Each row below holds a small network's activations on one input, seen along a few directions.
Each table varies a few parts of the input and shows all the possible inputs, shuffled.
Descriptions start from the smaller parts, as in this example, which fits no table here: one of 3 separate values, together with either a single point or one of 11 places around a ring or (one of 5 places around a ring, together with one of 6 places along a line).
Shared parts are said once, and a part with two or three values counts as separate values.

Other details of the inputs shift rows strongly along two fixed directions, in all tables alike. That doesn't count.
To show where, the next rows are all for the same input, with only those details redrawn:
[22, -14, 4, -8, -6, -6, 10, 6, -7, 8, -20, -2, -8, 21]
[21, -12, 5, -10, -6, -7, 9, 7, -8, 8, -19, -2, -8, 20]
[-11, 26, -3, -3, 1, 4, -21, -5, 3, 0, 22, -9, -8, -21]
[14, -11, -9, 21, -6, 19, -4, -23, 22, 3, -13, 0, -4, -3]
[18, -8, 3, -8, -6, -5, 6, 5, -6, 7, -15, -3, -8, 15]
[11, -7, -9, 21, -5, 19, -7, -24, 21, 2, -8, -1, -4, -7]
[-6, 20, -1, -4, 0, 3, -17, -3, 1, 1, 16, -8, -8, -15]

A family of inputs:
r1: [-16, 23, -3, -4, 2, 2, -21, 0, 5, 4, 24, -8, -7, -17]
r2: [-18, 16, 2, 4, 5, -12, -13, 4, -4, 0, 22, -9, 9, -23]
r3: [10, -17, 2, -11, -1, -1, 16, 13, -5, 3, -13, 5, -3, 27]
r4: [12, -11, 8, -3, -2, -10, 17, 2, -19, -6, -22, 7, 10, 11]
r5: [-22, 27, -5, -3, 5, 3, -25, 2, 10, 5, 32, -8, -7, -21]
r6: [-9, 16, 3, 5, 1, -9, -13, -4, -8, -7, 14, -9, 10, -26]
r7: [2, -14, -13, 22, 0, 16, -5, -11, 35, 13, -3, 3, -3, 1]
r8: [-21, 24, 12, -43, 9, -23, 0, 45, -27, 3, 29, -5, -7, 13]
r9: [-1, -3, -7, 23, -1, 26, -1, -28, 13, -17, -5, 12, 5, -15]
r10: [6, -10, 0, -8, -2, 4, 9, 4, -3, -2, -8, 3, -3, 14]
r11: [-10, -6, -11, 28, 5, 28, -3, -27, 26, -12, 2, 13, 7, -14]
r12: [-2, -11, 6, -12, 6, -8, 18, 18, -7, -3, -6, 10, 1, 20]
r13: [12, -8, -10, 22, -5, 19, -6, -24, 22, 2, -9, 0, -4, -6]
r14: [-24, 15, -1, 3, 9, -5, -4, 2, 2, -4, 20, 4, 11, -14]
r15: [15, -22, 6, 3, -4, -17, 14, 6, -11, 5, -21, -3, 10, 12]
r16: [-26, 25, 1, -6, 8, 6, -11, -2, -5, -15, 25, 3, 1, -21]
r17: [5, -12, 6, -3, 0, -10, 16, 3, -13, -3, -17, 7, 11, 10]
r18: [1, -21, -8, 30, -1, 3, 5, -12, 22, 6, -9, 1, 13, -6]
r19: [7, -16, 6, -3, 1, -13, 20, 9, -13, 0, -18, 8, 10, 19]
r20: [-9, 26, 13, -43, 2, -19, 1, 31, -38, -6, 17, -6, -9, 6]
- What is each input in this table made of? => one of 4 places along a line, together with one of 5 places along a line
- The inputs of r9 and r4 match in every part but the place on the line of 5. If r12 is changed in the same way as r9 into r4, which row does it become? => r14
- Start at r2 and move only the place on the line of 5, one step at a time. The first step leads to r19. Which rows follow, in order? => r11, r3, r5
- Start at r13 and move only the place on the line of 4, one step at a time. The first step leads to r1. Which rows follow, in order? => r5, r7

A family of inputs:
r21: [-21, 27, -6, 12, 4, 6, -22, -18, 7, -7, 22, -3, 9, -35]
r22: [-4, 19, 3, -15, 1, -2, -15, 10, -4, 1, 20, -9, -12, -9]
r23: [-2, 8, 1, -2, 0, -8, -1, 0, -10, -1, -1, 0, 7, -6]
r24: [-8, 23, 5, -15, 1, -1, -14, 4, -10, 1, 15, -7, -11, -7]
r25: [-13, 16, 1, -10, 1, -10, -6, 14, -10, 0, 22, -12, 4, -11]
r26: [-4, -1, 1, -2, -1, -6, -1, 7, -4, 2, 7, -8, 6, -5]
r27: [-2, 11, -3, 7, -2, -2, -12, -3, 6, 2, 12, -9, -4, -15]
r28: [10, 1, 1, -3, -2, 5, -1, -5, -1, 3, -8, -2, -9, 6]
r29: [11, -16, 0, 7, -2, 8, 17, -7, 4, -7, -20, 11, 0, 14]
r30: [-13, 22, 3, -16, 1, -1, -10, 5, -14, -4, 14, 0, -4, -8]
r31: [18, -20, -1, 11, -8, -3, 4, -4, 6, 9, -19, -3, -4, 7]
r32: [4, -12, 4, -13, 1, -5, 15, 12, -11, -4, -7, 4, -1, 16]
r33: [0, -2, 10, -16, 3, -23, 13, 23, -24, -2, 1, -2, 6, 13]
r34: [8, -11, -8, 14, 1, 7, -3, -4, 28, 13, -7, 5, -5, 11]
r35: [-24, 20, 4, -9, 12, -9, -3, 13, -2, 4, 21, 9, -1, -4]
r36: [-1, 13, -4, 0, -1, 8, -12, -2, 7, 0, 13, -7, -11, -9]
r37: [7, -4, 3, 2, -4, -6, -3, -6, -2, 7, -9, -4, -1, 0]
r38: [3, 4, 1, -1, -2, -9, -6, 5, -3, 6, 4, -8, -5, -6]
r39: [4, 0, 13, -29, 3, -18, 15, 25, -27, -5, -7, 5, -4, 19]
r40: [-10, -1, 2, 4, 4, -5, -1, 3, -5, -5, 7, 0, 9, -7]
r41: [-3, 20, 9, -33, 0, -17, 4, 25, -32, -2, 7, -2, -6, 12]
r42: [-2, 2, -2, -8, -2, 4, 1, 8, -1, -2, 10, -6, -3, 2]
r43: [-16, 12, 3, -8, 1, -9, -9, 12, -9, 1, 19, -12, 3, -13]
r44: [-7, 7, -17, 30, -1, 35, -16, -40, 30, -9, 5, 7, 3, -26]
r45: [-1, -9, -1, -1, 3, 6, 5, -2, 3, -6, -1, 5, 2, 3]
r46: [6, 3, 10, -21, -2, -26, 12, 19, -29, 2, -9, -2, 3, 16]
r47: [-6, -9, -6, -1, 3, 1, 4, 9, 15, 11, 0, 1, 1, 14]
r48: [7, -12, 8, -19, 0, -11, 19, 19, -18, -4, -9, 3, -2, 26]
r49: [24, -20, -4, 8, -6, 12, 6, -6, 12, 5, -19, 1, -9, 13]
r50: [22, -22, -3, 8, -7, 12, 5, -6, 12, 6, -19, 1, -10, 13]
r51: [-6, 10, -3, 3, 4, 1, -10, -3, 16, 12, 5, 3, -5, 3]
r52: [10, 0, 2, -4, -2, 5, -2, -5, 0, 3, -8, -2, -8, 6]
r53: [19, -14, -1, 10, -7, -3, 7, -11, 4, 7, -21, -2, 0, 9]
r54: [-6, 7, 4, -6, 3, 2, 4, 3, -6, -9, 3, 6, -1, -1]
r55: [14, -23, -5, 3, -6, 11, 12, -1, 8, 1, -14, 0, -1, 15]
r56: [-24, 30, -16, 34, 3, 25, -37, -41, 31, -5, 30, -7, 3, -52]
r57: [6, -6, -15, 25, -3, 29, -3, -31, 23, -6, -12, 10, 3, -9]
r58: [-4, -3, 7, -18, 2, -8, 7, 16, -15, -5, 3, 2, -3, 10]
r59: [10, -19, 2, 7, -2, 9, 14, -6, 3, -6, -21, 12, 0, 13]
r60: [-27, 14, 0, -10, 13, -9, -5, 15, 0, 3, 24, 3, -1, -2]
r61: [20, -12, -2, 4, -6, 8, 8, -10, 5, 3, -21, 1, -8, 16]
r62: [-4, 1, -3, 18, 2, 5, 2, -13, 8, -8, -1, 6, 10, -12]
r63: [2, -10, -2, -4, -4, 7, 3, 4, 3, 1, -1, -3, -3, 6]
r64: [5, -16, -2, 25, 0, 9, 6, -18, 13, -5, -17, 10, 11, -6]
r65: [11, -18, 3, 14, 0, -1, 16, -7, 2, -3, -22, 9, 10, 7]
r66: [3, 3, 2, -2, -2, -10, -7, 5, -2, 6, 4, -8, -5, -6]
r67: [-7, -1, 4, 0, 5, -7, 1, 5, -7, -5, 6, 0, 10, -5]
r68: [12, -20, 3, 13, 0, -2, 14, -7, 2, -3, -22, 9, 11, 6]
r69: [-13, 20, 5, -10, 2, -12, -10, 4, -15, -2, 11, -3, 5, -13]
r70: [14, -24, -4, 2, -6, 10, 11, -1, 8, 1, -14, 0, -1, 14]
r71: [11, -25, 0, 13, 0, -1, 15, -4, 2, -2, -17, 6, 11, 9]
r72: [-14, 13, 2, -8, 2, -9, -7, 12, -9, 0, 20, -12, 4, -13]
r73: [-12, 6, -13, 23, 4, 18, -9, -21, 28, 6, 7, 12, 4, -10]
r74: [-8, 20, 6, -10, 1, -13, -14, 3, -10, 3, 13, -10, -2, -13]
- What is each input in this table made of? => one of 6 places around a ring, together with either a single point or (one of 2 separate values, together with one of 4 places along a line)
- The inputs of r53 and r46 match in every part but the place on the ring of 6. If r51 is changed in the same way as r53 into r46, which row does it become? => r73
- Change only the choice among 2 separate values in r36. List by row number the other rows that result. => r27
- Start at r23 and move only the place on the ring of 6, one step at a time. The first step leads to r65. Which rows follow, in order? => r71, r72, r38, r56
- Start at r61 and move only the place on the line of 4, one step at a time. The first step leads to r28. Which rows follow, in order? => r52, r24
- Which other rows agree with r70 in the place on the ring of 6? List them by row number. => r25, r26, r42, r43, r47, r55, r63, r72
